Each row below holds a small network's activations on one input, seen along a few directions.
In each table, some parts of the input vary, and every possible input appears once, in random order.
Descriptions start from the smaller parts, as in this example, which fits no table here: one of 6 places along a line, together with either a single point or one of 9 places around a ring or (one of 3 separate values, together with one of 5 places around a ring).
Shared parts are said once, and a part with two or three values counts as separate values.

Other details of the inputs shift rows strongly along three fixed directions, in all tables alike. That doesn't count.

Table:
r1: [-14  38 -19  25  11  13  -3 -34  -8 -32  -2  10]
r2: [ 22   4  15  -4 -21  36  12  44 -35  40 -15  26]
r3: [ -4 -26  -4 -17  -8 -79 -59 -40  45  11 -17 -37]
r4: [ 12   7 -14  24  28  54  39   4 -14 -17  23  22]
r5: [-12  12  -4  20  -7  35  41   8   4   4 -11  12]
r6: [ 20 -57  36 -42   2 -42 -48  53   9   4 -19 -39]
r7: [ -1 -12   7  12  28  -7 -32  -8  37 -35   2 -20]
r8: [ 18   1   1 -11 -47  22  36  29 -26  60 -18  28]
r9: [ 43 -16  48  -5  52  57  37  90 -61 -62  70  -4]
r10: [-34  22 -17   7  -1 -27 -43 -48  22 -15 -11  -5]
r11: [ 29 -20   8  -4  25 -26 -41  -4   7 -26  32  -5]
r12: [ 13  24 -20  26  65  -5  42 -49 -10 -92  84   5]
r13: [  6 -32  47 -21  11  13 -29  60 -25  -2  34  -9]
r14: [-15  19   1 -10 -30  18  34  25 -20  21 -21   2]
r15: [ 12 -51  14 -12  11  -5 -51  34  24  17  -5 -13]
r16: [-39  31 -29  19 -47  19  45 -26  23  46 -55  15]
r17: [-20  -5 -15 -17   1 -66 -41 -44  39 -13 -29 -33]
r18: [ 28 -14  22 -16 -10  31  55  61 -42  11 -14   3]
r19: [  7 -43  39 -40 -21 -28 -60  62   7  24 -35 -39]
r20: [ -16   18    1   16   82  -23  -21  -50   11 -112   86  -26]
r21: [  3  21 -33  18   4 -32   5 -60  18 -22 -15  -4]
r22: [ 19 -21  37 -18   4  19 -12  51 -30  22  35  12]
r23: [  4  18 -14   6 -23  11  35 -23 -15  26   9  25]
r24: [ 38 -37  20 -19   5 -33 -65  18  14   7  -4 -16]
r25: [ -4  13  -2  -4 -30  13   3  10 -14  44 -18  25]
r26: [-12  37 -25  17 -18  12  12 -30 -11  18 -16  33]
r27: [-40  -8  -7   1 -22 -37 -43 -40  62  27 -42 -27]
r28: [-27  39 -22  22   4   3  -4 -40  -1 -24  -3  12]
r29: [-16  30 -36  31  17  44  56 -32  -3 -11  24  32]
r30: [ 14  -3  -9  -2 -27 -10  30   5  -8  27 -24   5]
r31: [-36  23 -40  15 -45  22  38 -39  17  65 -44  22]
r32: [  3 -13  17 -19   9   0  32  16 -18 -11  17 -12]
Each input here is: one of 4 places along a line, together with either one of 2 separate values or one of 6 places around a ring.
The inputs of r3 and r21 match in every part but the place on the line of 4. If r27 is changed in the same way as r3 into r21, which row does it become?
> r7
A walk changes only the place on the ring of 6. It starts at r9 and steps to r1. List the rest of the walk in order.
> r2, r24, r21, r18
Change only the choice among 2 separate values in r7. List by row number the other rows that result.
> r4
A walk changes only the place on the line of 4. It starts at r1 and steps to r28. List the rest of the walk in order.
> r10, r13

Table:
r33: [-13  34 -20  16  30 -14 -42 -46  21 -54  -2   2]
r34: [ 61 -59  52 -14  25   9 -23  92 -40 -17  53  -6]
r35: [ 25  28 -10  28  23  28  62 -13 -50 -26  48  41]
r36: [-12 -22   2 -10 -26 -26 -67  11  41  52 -61 -17]
r37: [ -4  10   9  20  63  15 -25 -10  13 -62  29  -6]
r38: [-19  11 -14  24 -34  74  59  21  -3  46 -28  27]
r39: [ 25 -23   6 -21 -14  -5  58  27 -11  32  -1  12]
r40: [-17   2  -1 -23 -25 -33 -36  -4 -20  20 -40  -9]
r41: [-22   5  28  -5  -8 -18 -42   9  18   9  -2 -13]
r42: [-10  23 -27   6 -36 -11  16 -33  14  25 -58 -14]
r43: [  4 -51  16 -12  16  -9 -54   1  35  20  14  -5]
r44: [-27  -8   9 -19 -39 -57  -9  -3  38  19 -44 -37]
r45: [-12  52 -50  32 -19  -6   0 -66  12  -1 -12  26]
r46: [ 24  -6  17 -10 -31  36   8  70 -32  40 -20  24]
r47: [-17 -25  20  -5 -10  43  -7  43  19  26 -37  -3]
r48: [  6 -49  21   1  20   9 -36  25  23  11  27  -8]
r49: [ 30  -2  -3 -16 -39  17  55  12 -30  58 -16  14]
r50: [ 39 -62  45 -32  32 -18 -71  43   9  17  36 -10]
r51: [ 22  12  17  24  69  28  16   7 -31 -93  55   9]
r52: [ 29 -60  21 -29  13 -42 -15  38  17  -3  17 -28]
r53: [-60  78 -32  51 -22  77 110 -43 -14  -4  12  44]
r54: [  6  11 -29  18  28 -37 -21 -65  29 -54  23 -29]
r55: [ 22   3   6  29  71  35   9   3 -15 -68  91  12]
r56: [-24  19  12  -4 -46 -52 -38 -25  11  19 -42 -12]
r57: [-21  13 -16 -26 -28 -20   0 -13 -14  20 -43 -28]
r58: [ 15  13 -20  12  21 -19  11 -47   5 -31  28  -9]
r59: [ 16  -9  13   5  72 -19 -37 -21  19 -99  41 -41]
r60: [ 29 -22  47 -38  18  43   1 103 -74 -10  48  11]
r61: [-23 -11   9 -24   4 -17 -58  14   0  19 -18 -19]
r62: [  9   1  -2  -1 -31  37  35  32 -22  67 -12  31]
r63: [ 28   6   1  -7 -30  37  34  40 -38  43   6  43]
r64: [-61   2 -23  -7 -26  -6 -32 -29  29  39 -51 -10]
r65: [ 13 -12  -6  -2 -25  19  76  36 -15  24 -13   3]
r66: [-26  12   4 -20 -46 -54 -35 -38  32  20 -49 -42]
r67: [-47  79 -36  28 -15 -23  -3 -91  16 -33   1  18]
r68: [-15 -17 -19  -9 -20 -49 -12 -21  49  11 -56 -27]
r69: [ 13   7 -18 -13 -32 -19 -25 -24   4  51 -16  30]
r70: [ 21 -60  40  -4  -7  52   1  90  -7  42  14  -1]
r71: [-15  29 -26  18  20  11  69 -29   7 -45 -10  -1]
r72: [ 26  -8  -2   3  44 -40 -38 -50   3 -49  52   6]
r73: [  1  57 -29  42 -16  60 102 -17 -57  -7  -2  53]
r74: [-21  -1 -11  -7  55 -38   3 -28   8 -75  35 -31]
What is each input in this table made of?
> one of 6 places along a line, together with either one of 2 separate values or one of 5 places along a line
The inputs of r60 and r61 match in every part but the place on the line of 6. If r67 is changed in the same way as r60 into r61, which row does it become?
> r41
A walk changes only the place on the line of 6. It starts at r48 and steps to r62. List the rest of the walk in order.
> r63, r35, r58, r52
List by row number the other rows that have the place on the line of 6 in common with r57.
> r42, r49, r54, r58, r59, r66
Change only the choice among 2 separate values in r44. List by row number the other rows that result.
> r74
